A small network was shown many inputs. Here are its activations along a few directions, one row for each input.
In each table, some parts of the input vary, and every possible input appears once, in random order.
Descriptions start from the smaller parts, as in this example, which fits no table here: one of 2 separate values, together with either a single point or one of 9 places along a line or (one of 6 places along a line, together with one of 8 places around a ring).
Shared parts are said once, and a part with two or three values counts as separate values.
In the rows, zero is written as 128.

Other details of the inputs shift rows strongly along two fixed directions, in all tables alike. That doesn't count.

Table:
r1: [124 134  98 123 153 132 119 127 129 116 102 138]
r2: [115 154 123 137 126 125 124 134 124 116 109 143]
r3: [127 158 135 120 137 143 129 112 154 124 127 141]
r4: [ 99 137 117 145 144 125  97 143 146 148 164 132]
r5: [145 138 129 122 159 136 124 122 134 118 125 143]
r6: [142 114 163 137 112 139 212 134  71 141  81 120]
r7: [105  97 129 153 108 120  99 159 143 188 207 113]
r8: [121 136  99 124 128 115 120 131 131 102 105 135]
r9: [120 142 102 124 165 132 124 129 129 117 124 147]
r10: [118 140 121 137 138 134 102 128 127 137 105 149]
r11: [120 147 103 127 142 115 129 132 127 101 121 141]
r12: [143 152 145 140 122 128 114 123 137 115 114 143]
r13: [139 129  94 135 132 146 129 128 138 125 126 152]
r14: [151  96 167 108 125 119 194 129  76 127  72  88]
r15: [132 160 120 109 132 125 144 111 149  90 125 139]
r16: [ 99 102 130 111  98  85 108 133 151 153 200  73]
r17: [147 139 143 137 133 139  98 119 137 134 104 148]
r18: [122 133 101 127 120 107 105 118 125 111 104 134]
r19: [108 153 132 127 111 115 106 129 167 127 176 122]
r20: [133 148 138 121 130 140 122 108 149 127 107 141]
r21: [141 134  97 135 111 132 134 128 132 110 120 147]
r22: [134  75 164 115 131 112 154 135  90 170 125  73]
r23: [104 115  99 130 138 109  83 133 139 149 155 120]
r24: [141 140 104 139 125 132 145 128 130 108 134 157]
r25: [143 137 102 137 148 149 144 124 134 119 128 166]
r26: [118 142 122 139 114 119 106 132 127 122 101 143]
r27: [141 150 142 143 144 142 109 121 141 129 120 147]
r28: [114 134 112 107 134 124 111 126 164 132 169 110]
r29: [112 139 139 124  99 112 101 127 161 133 159 119]
r30: [134  99 185 101 131 157 203 123  73 122  93  90]
r31: [148 134 121 121 147 137 114 120 134 117 108 136]
r32: [100  80 164 135 120 125  81 165 131 159 232  83]
r33: [115 127 122 137 140 155 104 136 116 100 123 144]
r34: [ 96  80 139 149 108 137 106 173 121 164 237  99]
r35: [129 148 115 106 117 121 133 115 150  97 119 123]
r36: [134 151 120 108 156 138 143 108 149 108 127 140]
r37: [145 132  99 139 105 126 123 114 127 114 110 152]
r38: [142 125  97 140 126 139 118 115 133 132 121 152]
r39: [106  65 173  96 123 101 183 137  91 189 162  39]
r40: [150 132 125 127 116 115 104 109 129 110 100 132]
r41: [137 145 118 151 131 153 134 127 133 135 125 162]
r42: [142 100 163 137 100 132 195 135  75 150  83 117]
r43: [149 100 189 124 113 121 181 130  75 146  70  99]
r44: [147 142 129 125 137 122 127 122 132 100 118 142]
Each input here is: one of 4 separate values, together with either a single point or (one of 2 separate values, together with one of 5 places around a ring).
- The inputs of r10 and r20 match in every part but the choice among 4 separate values. If r8 is changed in the same way as r10 into r20, which row does it become? => r35
- Change only the choice among 4 separate values in r3. List by row number the other rows that result. => r4, r27, r41
- Change only the choice among 2 separate values in r20. List by row number the other rows that result. => r29
- Change only the choice among 2 separate values in r13. List by row number the other rows that result. => r21

Table:
r45: [131 145  99 150 117 141 102 134 149 115 158 166]
r46: [ 94  85 109 115 129  95 129 155 120 151 188  78]
r47: [161 130 178 108 150 154 192 104  90 116  42 127]
r48: [145 136 160 113 117 143 152 113 123 102 110 121]
r49: [127 144 106 137  92  90  60 118 158 124 117 131]
r50: [122 161  99 114 112 110 109 114 173  98 153 134]
r51: [135 119 144 135 108 139 177 133 106 135 125 127]
r52: [103  80 119 149 123 124 130 170 105 170 195 106]
r53: [129 170  76 120 124 117  86 110 177  79 142 158]
r54: [106  91 150 126 145 123 113 151 123 170 180  89]
r55: [129 103 129 142 126 142 166 146  89 133 123 130]
r56: [144 180 114 108 136 129 142  90 157  96  76 154]
r57: [141 161 129 148  98 120  20 110 164 105 111 160]
r58: [126 125 109 114 158 121 149 119 118 128  94 124]
r59: [136 131 177 110 132 136 160 116 123 137 112 108]
r60: [101  96 134 148 131 122 129 164 120 182 190 108]
r61: [120 110 121 106 132 111 168 133 103 115 114 102]
r62: [130 151 108 151 131 143 101 129 156 137 149 166]
r63: [132  99 146 121 142 142 148 135  95 122 115 112]
r64: [138 166  97 115 154 131 129 102 141  93  71 159]
r65: [127 125 137 105 140 111 169 120 121 137 108 103]
r66: [135 160 104 133 134 149  68 118 160  80 138 164]
r67: [114  97 156 121 117 119 124 148 127 144 192  85]
r68: [137 119 120 148 151 153 153 132 100 147  96 152]
r69: [154 125 171 111 158 156 186 110  81 115  38 127]
r70: [133 137 113 170  86 118  56 134 141 141 126 160]
r71: [108 111 149 140 114 120 140 151 135 181 193 106]
- What do these inputs look like to the network? => one of 3 separate values, together with either a single point or (one of 2 separate values, together with one of 4 places along a line)
- The inputs of r52 and r46 match in every part but the choice among 3 separate values. If r55 is changed in the same way as r52 into r46, which row does it become? => r61
- Change only the choice among 2 separate values in r54. List by row number the other rows that result. => r63
- Change only the place on the line of 4 in r62. List by row number the other rows that result. => r60, r68, r71
